Each row below holds a small network's activations on one input, seen along a few directions.
Each table varies a few parts of the input and shows all the possible inputs, shuffled.
Descriptions start from the smaller parts, as in this example, which fits no table here: one of 3 separate values, together with either a single point or one of 11 places around a ring or (one of 6 places along a line, together with one of 8 places around a ring).
Shared parts are said once, and a part with two or three values counts as separate values.
In the rows, zero is written as 128.

Other details of the inputs vary at random and push rows far along two fixed directions, the same in every table; ignore that.

A family of inputs:
r1: [122  89 145 164  68 141 164  99 108 198 162]
r2: [127 155 105 103 178 105  94 148 145  84  87]
r3: [142 147 127  90 175 117  81 157 135  85 105]
r4: [ 91  91 122 166  75 141 180  78 119 199 140]
r5: [ 95 117 136 143 161 151 150 179 109 188 160]
r6: [127  90 137 170  74 140 169  96  99 193 162]
r7: [126  97 138 173  77 146 172  88  99 191 164]
r8: [ 83 128 112 160 172 146 164 159 111 189 133]
r9: [152 141 137  91 175 125  88 167 150  76 112]
r10: [ 83 116 130 141 162 140 152 172 104 196 145]
r11: [154 150 120 113 184 133  88 154 140  71 109]
r12: [166 114 136 149  88 138 132  78 125 123 134]
r13: [155 115 125 126  73 113 144  91 139 139 143]
r14: [115 140 115 125 166 139 102 157 121 125 124]
r15: [ 99 135 108 121 176 118 127 146 134 121 108]
r16: [118 139 126 100 165 121 117 165 137 133 128]
r17: [161 113 130 121  87 127 104  74 148  82 116]
r18: [169 122 136 112  80  87 106  85 147  94 113]
r19: [157 107 125 152  80 136 128  84 126 122 133]
r20: [143 118 131 134  84 109 145  71 135 133 113]
r21: [144 123 127 140  77 125 124  75 137 136 124]
r22: [122 103 137 174  77 157 164  84 103 199 160]
r23: [ 86 119 131 140 160 142 155 176 111 195 152]
r24: [106 142 110 121 166 130 106 153 124 131 115]
r25: [135 162 116 100 186 107  99 141 145  85  88]
r26: [ 59 196 147 141 108 150 134 195  92  38 150]
r27: [127  93 135 180  78 170 167  90 110 189 158]
r28: [118 135 121 116 170 116 118 158 118 131 120]
r29: [141 162 118 102 183 110  87 145 136  84 102]
r30: [ 84 174 154 153   9 130 152 112 104  46 147]
r31: [ 86 124 123 151 171 145 160 160  94 191 147]
r32: [108  93 140 159  69 132 185  97 126 207 147]
r33: [164 101 139 139  82 129 134  88 124 124 132]
r34: [ 89 128 114 161 170 150 153 162 102 188 147]
r35: [ 36 170 150 175 108 184 178 205  70  90 172]
r36: [134 129 133 107 170 142 119 169 135 120 133]
r37: [ 84 130 122 150 170 155 150 156  99 195 142]
r38: [138 127 135 121 171 134 121 172 130 115 135]
r39: [130 117 119 138  75 119 133  74 140 139 109]
r40: [146 146 132  96 183 134  89 149 136  77 103]
r41: [165 112 127 129  89 122 111  76 143  81 122]
r42: [147 150 129  82 172 115  86 165 151  85 118]
r43: [105  89 128 172  72 153 165  86 108 192 163]
r44: [ 92 122 112 162 165 154 144 167  95 179 153]
r45: [122 141 113 105 170 115 136 162 143 127 118]
r46: [156 144 123  84 175 132  95 165 151  77 117]
r47: [ 74 118 110 154 169 143 154 159 101 182 148]
r48: [177 115 141 112  86 121 103  83 143  88 111]
r49: [135 124 134 122 173 131 118 168 123 115 129]
r50: [101 117 133 150 163 145 155 181 105 183 164]
r51: [171 105 132 132  78 133 145  95 138 125 148]
r52: [ 92 119 129 147 162 136 160 177 108 191 156]
r53: [128 144 118 133 173 137 110 156 123 120 130]
r54: [106 135 122 108 171 120 125 153 130 137 101]
r55: [176 125 139 124  90 132 105  73 142  92 115]
r56: [162 120 135 113  82  85 120  82 155  99 101]
r57: [129 146 123 129 177 135 112 152 117 122 130]
r58: [171 125 133 107  79  93 115  88 154 101 125]
r59: [ 83 121 116 132 164 146 174 170 121 198 142]
r60: [118 138 121 107 171 110 134 163 143 130 118]
r61: [141 113 135 119  74 110 147  87 152 146 123]
r62: [156 121 137 105  80  91 114  80 159 102  96]
r63: [134 137 127 111 168 123 118 170 131 122 140]
r64: [112 143 125 111 173 128 114 149 121 131 116]
r65: [166 124 136 110  81  86 121  85 163  96 106]
r66: [137  84 141 167  75 151 181 105 114 190 173]
r67: [121 141 117  99 165 126 120 164 137 131 129]
r68: [159 119 124 126  84 111 106  75 143  87 125]
r69: [137 121 125 139  80 122 137  72 145 139 111]
r70: [182 121 140 121  93 119 110  76 140  80 116]
r71: [121 132 117 128 170 151 107 157 122 118 121]
r72: [ 77 173 152 153  11 127 165 109 113  48 133]
r73: [128 161 119  95 183 115  96 140 147  93  84]
r74: [181 124 129 111  79 109 117  91 151  96 136]
r75: [177 113 146 113  83 115 104  88 149  88 116]
r76: [ 81 117 124 142 165 146 153 166  97 199 142]
r77: [178 120 141 116  81  97 102  89 145  88 122]
r78: [140 154 129  93 180 123  83 149 135  82 106]
r79: [143 118 118 145  75 115 126  79 128 132 127]
r80: [119 150 111  92 177 113  82 144 145  81 100]
r81: [162 123 129 111  86  90 119  76 150  98  95]
r82: [100 121 122 135 162 158 156 177 111 187 164]
r83: [126 156 123  88 182 110  99 141 146  90  83]
r84: [142 158 120 104 178 128  78 151 143  82 108]
Description of these inputs: one of 4 places along a line, together with either a single point or (one of 2 separate values, together with one of 10 places along a line).
Question: The inputs of r82 and r59 match in every part but the place on the line of 4. If r5 is changed in the same way as r82 into r59, which row does it become?
Answer: r32
Question: The inputs of r13 and r45 match in every part but the place on the line of 4. If r80 is changed in the same way as r13 into r45, which row does it become?
Answer: r4
Question: The inputs of r30 and r35 match in every part but the place on the line of 4. If r64 is changed in the same way as r30 into r35, which row does it become?
Answer: r40
Question: Change only the place on the line of 4 in r77. List by row number the other rows that result.
Answer: r18, r49, r56
Question: Change only the place on the line of 4 in r58. List by row number the other rows that result.
Answer: r60, r63, r66
Question: Change only the place on the line of 10 in r71. List by row number the other rows that result.
Answer: r9, r17, r27, r36, r40, r46, r48, r55, r75
Question: Change only the choice among 2 separate values in r42. List by row number the other rows that result.
Answer: r63
Question: Change only the choice among 2 separate values in r40. List by row number the other rows that result.
Answer: r70

A family of inputs:
r85: [ 94 122 114 141 181 142 159 157 112 186 134]
r86: [117 164 121  99 169 121 103 189 131  66 125]
r87: [148 145 132 113  75 107 102  85 142  78 106]
r88: [ 83 139 126 147 141 141 146 153 106 163 143]
r89: [ 88 136 135 149 129 153 162 170  98 153 157]
r90: [203 151 124 120 126 125  50  93 135  22 114]
r91: [ 81 139 129 148 152 147 159 188 101 150 161]
r92: [122 100 120 133 161 136 140 152 118 187 145]
r93: [115 161 134 105 171 130 113 178 125  68 119]
r94: [193 126 132 149  96 137  81  76 119  61 130]
r95: [133  88 133 167  61 123 171  68 124 192 145]
r96: [156 140 140 116  69 120 119  94 145  62 127]
r97: [111 104 123 138 182 139 144 166 113 195 148]
r98: [137 145 116 102 169 111 107 143 140 109 101]
r99: [115 156 129 111 152 120  99 152 129  90 107]
r100: [130 149 111 100 193 104 102 161 144 104 104]
r101: [ 83 133 130 146 141 145 147 153  99 158 134]
r102: [189 125 125  87 124 102  86  88 164  87 103]
r103: [ 75 141 129 144 166 143 143 172 101 158 137]
r104: [190 124 126  87 123 107  84  89 166  86 105]
r105: [ 78 128 128 154 140 142 151 152 103 167 143]
r106: [160 136 145 126  43 114 123  86 139  78 132]
r107: [140 144 120  98 177 107 100 140 143  93  92]
r108: [ 79 124 121 151 138 142 151 156 101 165 144]
r109: [123 121 145 157  55 136 164 104 115 142 161]
r110: [157 129 146 129  46 107 126  85 137  73 132]
r111: [ 97 123 112 141 185 149 151 164 119 178 133]
r112: [187 111 122 100  94  99  97  82 160 110 118]
r113: [150 127 137 127  57 119 112  66 144  82 112]
r114: [ 83 138 125 147 139 145 145 156 106 163 141]
r115: [111 109 125 132 188 146 141 165 111 189 139]
r116: [176 126 124  94 136  98  88 110 158 102 113]
r117: [ 81 131 129 147 151 149 159 190  98 148 158]
r118: [108 165 124 100 183 120  92 167 127  74  98]
r119: [115 117 123 130 186 141 137 168 119 192 146]
r120: [ 94 123 114 143 177 134 153 163 116 187 139]
r121: [120 157 124 109 158 128  93 148 138  69  98]
r122: [137 142 112 109 171 122 107 142 149 104 101]
r123: [ 78 141 131 146 152 156 160 184  96 151 156]
r124: [111 103 123 141 182 159 144 165 116 191 141]
r125: [123 123 144 145  80 142 154 114 118 117 148]
r126: [157 135 120  90 179 108  85 146 153 109 113]
r127: [121 108 150 167  35 143 176  86 106 148 158]
r128: [150  81 133 154  63 136 162  66 123 202 153]
r129: [151  76 141 155  61 136 162  69 120 202 150]
r130: [172 115 129 121  75  91 118  64 154 104 108]
r131: [123 107 152 170  31 142 175  91 108 155 162]
r132: [113 108 129 136 183 143 143 166 113 197 145]
r133: [152  72 139 156  67 142 165  65 126 198 153]
r134: [140  97 125 142 119 147 143 111 131 182 143]
r135: [ 80 140 130 148 153 149 158 187 103 152 161]
r136: [150  74 139 159  63 130 162  69 126 203 156]
r137: [144 145 122  98 173 105  96 145 146  95  94]
r138: [132 148 121 101 194 107 102 161 141 104  99]
r139: [107 165 118 103 178 124 100 160 130  85 106]
r140: [ 71 132 126 148 163 157 153 164 100 162 140]
r141: [142 139 113  96 173 100  98 146 147  93  98]
r142: [ 98 118 117 147 156 139 161 143 111 190 137]
r143: [134  90 135 163  58 129 173  68 118 191 139]
r144: [121 154 136 113 146 120 112 166 130  74 126]
r145: [119 167 137 103 173 122 103 186 129  63 119]
r146: [151 134 131 124  57 119 110  66 147  83 114]
r147: [115 110 132 166  42 129 164  73 114 166 152]
r148: [147 139 123 113  72 103 102  85 146  79 114]
r149: [172 131 127 109  94  93 107  78 160  98 104]
r150: [ 71 137 121 146 162 157 152 164 103 164 143]
r151: [118 115 140 165  51 154 169 103 117 143 158]
r152: [160 134 141 125  48 124 123  83 145  68 130]
r153: [ 80 136 133 151 158 166 157 189 103 140 150]
r154: [148 141 128 120  75 120 103  82 149  74 107]
r155: [134  87 131 170  61 140 172  67 125 184 138]
r156: [140  91 132 141 122 145 143 111 128 180 142]
r157: [154  78 141 157  62 134 159  72 123 203 151]
r158: [188 116 131  99  96 105  97  79 156 109 111]
r159: [129 156 135 106 151 133 105 164 135  55 117]
r160: [132 149 105  92 196 104  96 166 146  98 101]
r161: [101 110 121 148 160 145 163 141 114 184 136]
r162: [146 131 123  92 203 121  95 158 142 113 107]
r163: [135 155 114  94 196 108  94 165 146  99  97]
r164: [174 131 124 101 119 103  94  89 163  71  90]
r165: [114 114 123 134 179 146 139 167 115 199 146]
r166: [122 131 132 133  96 125 129  98 125 112 119]
r167: [170 123 128 109 100  99 112  73 156  91  96]
r168: [ 89 136 132 147 136 153 162 165 104 145 155]
r169: [146 144 130 114  75 108 103  79 143  76 107]
r170: [118 135 129 134  93 120 126 107 130 122 130]
r171: [129 133 147 134  83 131 139 123 118 103 137]
r172: [131 148 112  98 196 118 104 155 146 101 101]
r173: [107 159 122 107 176 114  98 167 129  84 108]
r174: [148 134 117  93 199 130  90 161 149 114 113]
Question: The inputs of r170 and r105 match in every part but one. If r146 is changed in the same way as r170 into r105, which row does it become?
Answer: r113
Question: What is each input in this table made of?
Answer: one of 2 separate values, together with either a single point or (one of 4 places along a line, together with one of 11 places along a line)
Question: Change only the place on the line of 11 in r156. List by row number the other rows that result.
Answer: r92, r97, r115, r124, r129, r132, r133, r136, r157, r162
Question: Change only the choice among 2 separate values in r106. List by row number the other rows that result.
Answer: r131
